A small network was shown many inputs. Here are its activations along a few directions, one row for each input.
In each table, some parts of the input vary, and every possible input appears once, in random order.
A made-up example of a description, with smaller parts first: one of 2 separate values, together with either a single point or one of 11 places along a line or (one of 4 places along a line, together with one of 8 places around a ring).
Shared parts are said once, and a part with two or three values counts as separate values.

Other details of the inputs shift rows strongly along two fixed directions, in all tables alike. That doesn't count.

Table:
row 1: [  4  -2  -7  -9  -2  -5   0   2  12 -15   7   6   5 -14  -1]
row 2: [  4   0   3  -2  -4  -7   2  -2   6   9 -12   0   0  -2  10]
row 3: [ -4  -4  -6   2   9   4   3   2   2 -10   6   3   5  -8 -13]
row 4: [  3  -1   4  -5  -6  -9   3  -3   6  11 -10   0   0  -2   8]
row 5: [ -4  -8  -6  -1   6   7   6   3   1 -13   6   1   8  -6 -12]
row 6: [  7   6  -6  -6   7  -6 -26   2  -7 -17  20   9  -5 -33  -2]
row 7: [-5  1  5  3 -5 -8  0  5  1  3 -9 -1 -2 10  9]
row 8: [-5 -2  5  1 -6 -5  0  5 -2  1 -9 -1 -7 12 10]
row 9: [ 3  5  2 -1 -2 11  6 -8 -5 12 -2 -8 -1 15  6]
row 10: [ -4  -3   5   3   5   0   7   0  -4  11 -10  -1   0   5  -4]
row 11: [  7   6   4  -5   1  -9 -20  -1 -11   9   3   3  -8 -18   7]
row 12: [  1 -14  18  16 -21  -9  30  -2  10  23 -27 -14  10  12 -13]
row 13: [  5  13  -1  -2   6   8 -13  -8 -10   7  16   3  -7  -1  -3]
row 14: [ -5  -1   3   3  -5  -6  -1   6  -2   2 -10  -3  -3  11   9]
row 15: [ -1   6   4   1   3  -7 -29   7 -23  -1  11   2 -16 -11   6]
row 16: [ -9  -7  10   2 -14  -8  23   4  14  14 -26  -5   3  30  15]
row 17: [  7   4  -6  -9   4  -5 -23   3  -5 -17  20  10  -3 -31  -3]
row 18: [  4   7  -9  -1   5  15  -1  -5   5 -11  14   4   1   3  -6]
row 19: [  2  -4   6  -1  -9  -8  15  -4  13  18 -26  -5   4  11  14]
row 20: [ -4  -2   4   6   6   0   7   0  -3  11 -11  -1  -1   4  -3]
row 21: [ 3  4 -9 -1  3 14  2 -8  6 -9 16  0  5  4 -6]
row 22: [  6  11  -2   0   8  11 -16  -6 -16   2  15  -4  -7  -4   0]
row 23: [ -3   4   8   5  -2 -10  -8   5  -8   8 -10   0 -11   9  12]
row 24: [ -4  -1   6   6   6  -1   3  -1  -6  17 -10  -3  -1   3  -2]
row 25: [ -1   8  -7  -2  10  -7 -36  11 -15 -32  33  12  -8 -30  -7]
row 26: [  7   9   4  -2   3 -11 -22  -2  -9   9   4   3  -9 -21   6]
row 27: [  1 -16  18  14 -23 -11  33  -2  10  24 -28 -14  11  15 -13]
row 28: [ -2   1   5   2   8   0  -6   1 -14   9  -1   0  -5  -6  -5]
row 29: [ -2   2   4   5  10   0  -7   1 -14   9  -2  -1  -5  -7  -5]
row 30: [  6   7 -12  -3   9  15 -16  -5  -8 -18  29   0   1 -13  -9]
row 31: [  4   2   3  -2  -4 -10   3  -2   8   9 -12   0  -1  -3   9]
row 32: [ -4  -9  -6  -1   6   6   5   3   1 -12   6   1   9  -6 -13]
row 33: [ -4  -5   4   5   5   2   6   0  -4  12 -10  -5   2   4  -3]
row 34: [  4  -6  -7  -9  -3  -2   1   1  11 -15   6   4   8 -13  -1]
row 35: [  3   7 -10  -1   4  14   0  -6   7  -9  15   3   2   4  -7]
row 36: [ -6 -19 -29  -5   8  20  19   8  27 -64  27   9  28 -17 -29]
row 37: [  4   1   3  -2  -4  -9   3  -1   8   9 -12   1  -2  -2  10]
row 38: [ -5   0   6   1  -5 -10   1   6   1   3  -7   1  -5  10   9]
row 39: [ -8  -7   9   3 -13  -7  24   4  14  12 -29  -4   0  33  16]
row 40: [  2  -4   7  -3 -11  -9  19  -2  15  20 -27  -3   2  15  15]
row 41: [  1   2   4   1  -7   8  22 -12   8  25 -14  -8   4  31   8]
row 42: [ 3  8  3  0 -1  9  6 -8 -1 16 -4 -1 -4 17  4]
row 43: [ 3  7  1 -1 -1 11  5 -7 -3 10 -2 -4 -3 14  4]
row 44: [ -4  -7  -5  -1   6   5   6   2   3 -11   6   2   9  -6 -14]
row 45: [ -1   9   4   3   5  -8 -31   6 -23  -3   9   3 -17 -11   7]
row 46: [  0   8   3   3   4  -7 -31   7 -24  -2  10   2 -16 -11   6]
row 47: [ -3   2   5   2   9  -3  -8   1 -13  10   1   1  -5  -7  -7]
row 48: [  5   8  -1  -2   4   9 -12  -8 -15   6  16  -4  -4  -2  -1]
row 49: [-14 -36 -38 -13 -18  21  60  14  68 -89  11   9  46  17 -19]
row 50: [  6  13  -2   0   7  11 -14  -6 -12   3  11  -1  -8  -1   0]
Description of these inputs: one of 2 separate values, together with either a single point or (one of 4 separate values, together with one of 6 places around a ring).
Changing only the choice among 2 separate values turns row 37 into row 40. The same change can be made to row 2. Which row results?
Answer: row 11
Changing only the choice among 2 separate values turns row 15 into row 46. The same change can be made to row 43. Which row results?
Answer: row 50
Which other rows does row 8 become when the choice among 2 separate values takes its other values? List them by row number.
Answer: row 45
Which other rows does row 25 become when the choice among 4 separate values takes its other values? List them by row number.
Answer: row 3, row 31, row 35

Table:
row 51: [  2   3   2  -6   1  -7   3  -2   6  13 -11   1  -3   3  17]
row 52: [  0   3   7   3 -15  -7   6   0   2  13 -14  -4  -7  21  15]
row 53: [  3  -5   3  -2  -4  -3  11  -4  10  16 -15  -1   4  -2   2]
row 54: [ -5   0   4  -1   6  -8   1   1   1  15 -19   1  -3   7  14]
row 55: [ -7  -7  10   7  -1  -5  13   5  -3  17 -21  -7   1   8  -3]
row 56: [  8  -2   6   2 -13  -4   9  -5   9  13 -11  -6   4   5   3]
row 57: [ -4  -5  15   9  -8  -8  11   1  -6  20 -16  -9  -1  16   2]
row 58: [ -4 -14 -42 -14   6  43  32  -2  37 -72  35   5  32   7 -22]
row 59: [ 13  29  17  -2   6 -17 -58  -3 -43  30  14   2 -32 -27  16]
row 60: [  2  -4  10   8 -15  -6  10  -4   2  13 -11  -9   1  13   2]
row 61: [ -7   0   9   4  -6  -8  -1   5  -6  13 -15  -2  -9  19  11]
row 62: [ -2 -12 -36  -7   6  41  37  -5  41 -66  39   9  36   3 -38]
row 63: [ -1  -6   7   2   2  -7  12  -2  -1  21 -23  -3   1   2   1]
row 64: [  2  19 -12  -3  35  -4 -87  15 -49 -44  69  22 -24 -76 -20]
What do these inputs look like to the network?
Answer: one of 2 separate values, together with either a single point or one of 6 places around a ring
Changing only the choice among 2 separate values turns row 63 into row 54. The same change can be made to row 57. Which row results?
Answer: row 61
